These are the activations of a small neural network, seen along a few directions. Each row is one input.
In each table, some parts of the input vary, and every possible input appears once, in random order.
A made-up example of a description, with smaller parts first: values(2) and (point or line(9) or (line(4) and ring(8))).
Shared parts are said once, and a part with two or three values counts as separate values.

Table:
r1: [  3  -3  20 -32 100 -87  36  13 -17 -73   2  19 -13 -32  -3]
r2: [ 10 -33   5  77 -19 -63 -21  25 -46 -30  14 -44 -37  28  12]
r3: [ 53 -43 -10  -3  23  82  92  35  -5  95 -21  96  35   1 -15]
r4: [  7 -14 -26  22 -18  73  -8 -12   4  96 -11 -27  40  14 -17]
r5: [-12   3  25 -20  76 -79  38  18   6 -63   9  13 -12 -24   9]
r6: [-40 -12  31  75 -45 -33  -7  25   3 -43  -1 -40 -20 -24  23]
r7: [ 26 -37 -10 -19  38  70  36  19  39  45 -47  91 -22  40  38]
r8: [ 13 -27  -2  94 -24  64  11  27  18  72 -38  10  20   0 -26]
r9: [-27  15  -8 -56 -38 -10 -22 -14 -28 -52  65 -13 -48 -10 -11]
r10: [-30   6  38  59 -12 -65  -4  20  26 -51  -4 -42   8 -24   9]
r11: [ 26 -42  -8  -1  31 -52  35  39 -50 -33  31   9 -70  34  32]
r12: [  5   7 -32 -75 -34  79 -25 -51  50  43   5  64  -9  31  -2]
r13: [ 26 -53  -3  -7  28  71  72  37  14  73 -15  81 -10  11   1]
r14: [ -3  25  18 -26  54 -78 -32 -24 -23 -57   2 -77  27 -30 -16]
r15: [  7  -1 -31  11  -6  71 -46 -27  28  67 -44 -14  28  39  22]
r16: [-18  29  25 -17  32 -68 -30 -18  -4 -46  11 -80  28 -21  -2]
r17: [-28 -22  14   1   3 -25  45  35  -2 -42  18   6 -52 -17  41]
r18: [ 34  -5 -36  27 -22  87  12 -14 -15 119 -19 -11  84   4 -34]
r19: [  7 -16 -11  16  -7 -50 -46   1 -61 -11  36 -75 -26  31  19]
r20: [-43  30   6 -53 -53  -7 -19 -15   6 -41  68 -15 -37 -24   4]
r21: [-27  -7   1   8 -17 -24 -36  -1 -50 -32  22 -77 -18   0  15]
r22: [-42   6  14   9 -31 -21 -30   1 -15 -20  24 -78  -6 -16  32]
r23: [ -2   3  29  35  39 -91 -13   7  -3 -76 -20 -41  17 -36 -25]
r24: [-16   8  37  46  17 -81 -10  11  17 -66 -11 -42  17 -28 -11]
r25: [-23   1  23 -10  43 -63  45  27  18 -48  17  11 -22 -18  28]
r26: [-25  57  23 -73  14 -55 -19 -41  10 -65  56 -17  -4 -28 -27]
r27: [-11  52  17 -82  38 -64 -20 -47 -10 -75  48 -13  -5 -37 -38]
r28: [-32  26  24  -6   3 -52 -25  -8   6 -30  20 -79  20 -16  18]
r29: [ 40 -19 -12  96 -28  78  30  29   2  92 -45  24  63  -8 -41]
r30: [  5  -6 -24 -64 -48  79  11 -39  26  70  35  51  -1   6 -38]
r31: [-10 -35   2  -4  19 -25  43  35 -40 -55  15  10 -64  -1  26]
r32: [ 30  34 -44  10  -4  77 -42 -26  12  76 -84  14  62  40  11]
r33: [ 32   3 -30 -59 -53  91  32 -42   6  92  27  67  42  -2 -52]
r34: [  33   16  -17   82  -13   65  -20   12   27   54 -110   50   40   24
   -1]
r35: [-25 -25  18  72 -31 -35 -13  24 -33 -54  -3 -41 -31  -7   6]
r36: [-37  53  20 -64 -17 -40 -14 -29  22 -50  65 -15 -12 -22  -8]
r37: [ 10 -15  -6  83 -15  61 -24   8  42  45 -73  21   8  26   9]
r38: [ 29  40 -43 -79 -35  83 -21 -53  34  51 -35  93  24  33 -10]
r39: [ 49  -5 -18 -21  42  74  37  22  23  54 -86 123  13  38  30]
r40: [  7   6 -20 -51 -28 -37 -29  -9 -38 -30  79 -12 -56  24  -6]
Question: Changing only one part turns r22 into r6. The same change can be made to r15. Which row results?
Answer: r37
Question: Changing only one part turns r30 into r8. The same change can be made to r27. Which row results?
Answer: r23
Question: What is each input in this table made of?
Answer: values(4) and (line(4) or line(6))
Question: List by row number the other rows that have the values(4) part in common with r11.
Answer: r1, r3, r5, r7, r13, r17, r25, r31, r39
Question: Which other rows does r39 become when the values(4) part takes its other values? List them by row number.
Answer: r32, r34, r38
Question: A walk changes only the line(6) part. It starts at r27 and steps to r26. List the rest of the walk in order.
Answer: r36, r20, r9, r40
Question: Which other rows does r3 become when the values(4) part takes its other values? List them by row number.
Answer: r18, r29, r33

Table:
r41: [-16 -27  10  27  18 -38   3  41 -10 -57 -13  -5 -63  21  57]
r42: [-10  -3  34  49  31 -76   8  12 -29 -43   9 -75  32 -45 -29]
r43: [ 22 -26   1  73   2  31  35  23  -1  69 -31 -15  62 -15 -27]
r44: [ 18 -44  -7  66 -27  19  31  37 -38  46  14 -14   1   0 -15]
r45: [ -6   4 -23  38 -75  50 -47 -12  -4  34  -8 -19   0  25   2]
r46: [ -8  63   4 -90  19 -43 -36 -55  11 -35  35 -23  27 -15 -24]
r47: [ 27 -20  -2  57  42  34  14  26  33  40 -94  50  25  26  29]
r48: [-20 -34  19  45 -16 -40  19  34 -48 -17  53 -65 -24 -21   0]
r49: [ -4  26  28 -58  61 -70  40   0   9 -70  21  32  -1 -37 -10]
r50: [  2  27 -10  43 -44  64 -45 -25  31  62 -56 -21  65   6 -11]
r51: [ 18  34 -28 -67  -5  84 -13 -49  28  71 -15  37  51   5 -25]
r52: [ 22 -27  -9 -41   8  30  55  14  -2  16  19  84 -39  10  -5]
r53: [ 11   9 -38 -73 -39  67 -13 -38  -7  44  29  37  -9  24 -12]
r54: [-13 -19  12 -65  12 -30  48  16 -10 -48  61  41 -62 -12  12]
r55: [ -9  11  23  32  64 -76  -7  23   6 -76 -55 -12  -8  -8  32]
r56: [ 25  -7  -3 -32  43  48  57   5  34  44 -24  87  20  -6 -19]
r57: [-24  41  15  19 -10 -52 -76 -33  11 -48  -5 -81  25 -16 -16]
r58: [-21  17 -15 -93 -32  -4 -24 -40  -8 -16  74 -12 -35   8   2]
r59: [-39  12  -1  20 -62 -19 -59 -18  -7 -27  37 -74 -29   8  16]
r60: [ 24 -38 -10  49  11  21  11  38   0  10 -51  46 -37  44  41]
Question: Changing only one part turns r50 into r45. The same change can be made to r56. Which row results?
Answer: r52
Question: What is each input in this table made of?
Answer: line(4) and ring(5)
Question: Which other rows does r54 become when the ring(5) part takes its other values? List them by row number.
Answer: r41, r48, r58, r59
